Look-ups in named tables: a row name and a column name give one cell, copied from the table.

suk:
|  | rof | gedol | zub | bul | dabu | miku | maf | bodave |
|---|---|---|---|---|---|---|---|---|
| vas | 1851 | 3358 | -1606 | 1031 | -6358 | -267 | -1149 | 1632 |
| nel | -3725 | -6308 | -2644 | -1755 | -2229 | 1003 | 2527 | -625 |
| ros | -4852 | -2565 | -751 | 2208 | 500 | -2850 | -2954 | -1592 |
| suvu | -1314 | -3919 | -703 | -1610 | -1263 | -2095 | -335 | -1351 |
| voz | -4771 | -6448 | -659 | -1462 | 2457 | 1021 | -1165 | -1191 |
| zof | 1376 | -822 | -4718 | 603 | -906 | -1454 | 2389 | 1690 |
| begud | -232 | 326 | -2364 | -1285 | -3711 | 1671 | -1932 | -4235 |
| guz | -1034 | -5302 | -2607 | -158 | -789 | 158 | -1009 | -679 |
| sura | -1641 | -1470 | -1280 | -1934 | -1432 | -572 | 667 | -3678 |
| vetamu | 215 | -2182 | -2840 | -2262 | -5151 | -380 | 3177 | -4345 |
| zad | -2431 | -323 | -911 | -1586 | -1094 | -705 | -934 | -4951 |
| bizirif | -2898 | 6192 | -2814 | -2191 | -104 | -1602 | -35 | -3757 |

sura, rof => -1641
nel, zub => -2644
sura, gedol => -1470
sura, bul => -1934
zad, zub => -911
nel, gedol => -6308
bizirif, miku => -1602
zad, maf => -934
guz, bodave => -679
vetamu, dabu => -5151
ros, bodave => -1592
vas, gedol => 3358
voz, gedol => -6448
suvu, zub => -703
vetamu, rof => 215
nel, bodave => -625
bizirif, zub => -2814
Which row has the largest gedol? bizirif

fezegev:
	gavimos	vis	sopapok	bafilo	nulev	mipep	lipasa	sol	purase	gidun
mised	2.8	3.2	5.3	3.1	4.3	6.9	4.5	4.8	7.4	6.3
danev	2.0	3.2	3.3	4.8	4.7	7.7	5.9	5.1	5.6	6.7
tuvil	6.2	4.1	3.7	3.9	4.7	5.4	4.2	5.2	4.3	4.9
nibaso	5.1	3.0	2.8	5.7	4.4	8.3	2.9	3.6	3.5	5.1
kifun	3.2	3.4	1.9	5.0	4.5	8.5	3.6	4.2	4.6	5.8
pom	3.0	3.1	3.7	4.0	4.3	7.4	3.5	4.1	5.6	6.0
sulu	2.7	1.3	3.2	4.4	4.2	7.9	4.9	3.9	5.2	6.7
rer	3.3	4.9	4.9	5.3	4.4	6.1	5.3	6.8	8.1	5.1
pamorek	4.5	2.7	3.2	6.6	4.3	7.8	4.6	4.4	4.0	5.2
nin	4.2	2.9	5.4	3.2	4.2	5.2	5.7	5.6	5.8	6.2
pamu	4.9	2.3	3.3	4.4	4.4	7.0	2.1	3.3	4.3	5.7
nofav	3.1	2.3	5.8	4.3	6.1	6.8	5.4	5.6	6.7	5.2
lelufi	3.7	1.9	3.8	3.3	4.5	4.4	2.3	2.7	6.5	6.2

rer, bafilo: 5.3
pamu, sol: 3.3
sulu, purase: 5.2
pamorek, vis: 2.7
nin, sol: 5.6
nin, vis: 2.9
rer, sol: 6.8
nofav, vis: 2.3
nofav, gidun: 5.2
lelufi, sol: 2.7
nibaso, gavimos: 5.1
nibaso, bafilo: 5.7
danev, bafilo: 4.8
nofav, bafilo: 4.3
tuvil, sopapok: 3.7
pamorek, sol: 4.4
tuvil, bafilo: 3.9
pamorek, lipasa: 4.6
sulu, vis: 1.3

Table kap
,dafa,refadop,dimi,sisa,lini,nur,mamasa,bes,morobov,favomi
kope,37,-259,-76,132,-74,149,-49,-132,145,15
potirig,-182,30,100,76,-380,-213,-286,-275,95,-18
dalitag,-148,-205,407,330,108,100,-194,577,360,-7
zuf,66,-288,-107,131,-65,154,-51,-270,98,16
rebur,-136,-171,369,292,152,103,-131,485,427,-1
muselu,-23,-390,-122,189,-301,144,-229,-271,153,-21
baze,-42,-347,223,370,191,176,-66,475,386,18
nelus,59,-143,-30,97,27,109,11,-32,78,32
tinot,-72,-251,-174,102,-282,4,-226,-625,64,-23
rurosip,-11,-88,199,229,282,152,38,583,303,39
tukulu,75,2,-190,-85,-271,6,-15,-366,-125,27
maf,-33,104,120,43,-6,-33,2,82,61,31
tuz,119,-185,57,174,257,207,116,325,157,53
tiz,-119,88,281,155,166,-15,-9,439,211,32

rurosip, dimi: 199
baze, dafa: -42
baze, refadop: -347
tiz, dimi: 281
nelus, morobov: 78
potirig, dimi: 100
kope, mamasa: -49
tinot, mamasa: -226
tiz, lini: 166
kope, dafa: 37
maf, dafa: -33

fenal =
	zugo	gurodev	bugu	subizug
lik	0.744	0.602	0.314	0.603
zopuzo	0.830	0.505	0.771	0.539
vup	0.301	0.708	0.675	0.600
mik	0.706	0.488	0.791	0.264
vedize	0.801	0.471	0.643	0.508
buk	0.940	0.451	0.771	0.574
fubuk	0.562	0.623	0.697	0.461
fusa	0.811	0.552	0.464	0.680
tobab	0.416	0.851	0.609	0.647
rit	0.800	0.495	0.676	0.441
navo	0.401	0.793	0.641	0.585
meruge	0.790	0.424	0.754	0.471
gat	0.523	0.572	0.388	0.230

subizug of gat = 0.230
gurodev of meruge = 0.424
bugu of fusa = 0.464
zugo of fubuk = 0.562
zugo of vup = 0.301
bugu of fubuk = 0.697
gurodev of buk = 0.451
gurodev of rit = 0.495
zugo of gat = 0.523
bugu of zopuzo = 0.771
zugo of zopuzo = 0.830
subizug of fusa = 0.680
subizug of fubuk = 0.461
bugu of tobab = 0.609
bugu of navo = 0.641
Row with the largest gurodev: tobab

nul
|  | vir | mozegup | zut | badet | pap | nedisu | gepige | dor | gukugud | geva |
|---|---|---|---|---|---|---|---|---|---|---|
| puv | 28 | 28 | 37 | 58 | 22 | 59 | 77 | 27 | 75 | 75 |
| zis | 78 | 34 | 35 | 75 | 26 | 64 | 20 | 65 | 26 | 41 |
| bima | 57 | 40 | 78 | 74 | 17 | 54 | 32 | 44 | 53 | 66 |
| bif | 41 | 36 | 42 | 18 | 50 | 45 | 34 | 45 | 23 | 78 |
| val | 38 | 19 | 69 | 39 | 66 | 55 | 45 | 34 | 46 | 29 |

badet of puv = 58
gepige of zis = 20
vir of bif = 41
geva of zis = 41
mozegup of zis = 34
gepige of val = 45
nedisu of val = 55
nedisu of bif = 45
geva of puv = 75
badet of bima = 74
dor of zis = 65
gukugud of zis = 26
vir of bima = 57
zut of bif = 42
vir of zis = 78
mozegup of bima = 40

Table fabimom
	nogu	tudi	sonemu	borefun
seli	-1.8	-1.8	-3.7	2.5
fefuri	-1.6	0.2	-2.0	5.7
barug	-0.8	-2.4	-1.4	-1.1
vamisi	-0.8	-1.4	-1.9	-0.8
vep	-0.2	-2.0	-2.2	-0.3
ranepe	-3.2	0.1	-1.9	0.3
luze	-0.8	-3.1	0.1	-2.7
meb	-1.5	-3.0	-0.8	1.8
nar	-1.5	-0.3	-0.8	-2.0
det	-0.5	-1.3	-1.6	-2.1
lub	-1.1	-2.2	0.0	-5.0
gego	-1.1	-6.5	-0.9	-3.0
setiz	0.1	-1.4	-1.6	1.8
degil	-2.4	-4.0	-0.3	-4.2

What is the nogu of fefuri in fabimom? -1.6
What is the nogu of gego in fabimom? -1.1
What is the tudi of fefuri in fabimom? 0.2
What is the tudi of barug in fabimom? -2.4
What is the borefun of gego in fabimom? -3.0
What is the tudi of meb in fabimom? -3.0
What is the borefun of meb in fabimom? 1.8
What is the sonemu of barug in fabimom? -1.4
What is the sonemu of seli in fabimom? -3.7
What is the borefun of seli in fabimom? 2.5

nep.csv
,muluda,veta,goz,popev
saf,62,17,97,8
zud,65,17,96,13
naresir,62,38,70,41
dule,44,59,47,57
maz,57,65,50,64
pev,47,64,46,58
tiso,65,30,76,41
nebet,44,79,16,81
nopi,56,20,91,14
zogavaz,43,74,20,76
kinenu,49,79,23,74

What is the popev of kinenu in nep? 74
What is the popev of naresir in nep? 41
What is the muluda of nopi in nep? 56
What is the veta of naresir in nep? 38
What is the muluda of pev in nep? 47
What is the veta of nopi in nep? 20
What is the goz of nebet in nep? 16
What is the veta of maz in nep? 65
What is the muluda of zud in nep? 65
What is the muluda of zogavaz in nep? 43
Row with the largest popev: nebet

tudi =
cols = bek, mek, tavumat, zuzoseb, zuf, zinop
dis: [15, 91, 115, 108, 173, 63]
gov: [76, 74, 91, 67, 177, 198]
vove: [15, 91, 112, 105, 173, 66]
rugir: [57, 113, 42, 118, 48, 171]
didenen: [183, 89, 185, 131, 187, 110]
tus: [173, 145, 138, 19, 162, 113]
mezosu: [183, 143, 120, 169, 30, 96]
ket: [150, 65, 136, 207, 112, 171]
rin: [6, 106, 76, 144, 91, 71]
noni: [211, 130, 141, 54, 141, 157]
rufati: [197, 78, 167, 163, 152, 157]
bara: [136, 74, 182, 144, 205, 96]
vam: [99, 52, 154, 147, 209, 140]

zinop of dis = 63
bek of didenen = 183
zuf of mezosu = 30
zinop of didenen = 110
bek of rugir = 57
zuzoseb of gov = 67
zinop of tus = 113
tavumat of mezosu = 120
zinop of mezosu = 96
tavumat of dis = 115
tavumat of noni = 141

gimid
cols = bos, noreba, rin, pav, buz, lape
som: [0.73, 0.15, 0.29, 0.76, 0.81, 0.97]
fofitov: [0.82, 0.64, 0.95, 0.39, 0.84, 0.25]
kavaduz: [0.42, 0.31, 0.61, 0.54, 0.76, 0.67]

kavaduz, pav -> 0.54
kavaduz, lape -> 0.67
som, bos -> 0.73
som, pav -> 0.76
som, buz -> 0.81
kavaduz, noreba -> 0.31
fofitov, pav -> 0.39
kavaduz, bos -> 0.42
fofitov, bos -> 0.82
som, lape -> 0.97
fofitov, rin -> 0.95
som, rin -> 0.29
fofitov, lape -> 0.25
fofitov, noreba -> 0.64
som, noreba -> 0.15
kavaduz, buz -> 0.76
kavaduz, rin -> 0.61
fofitov, buz -> 0.84

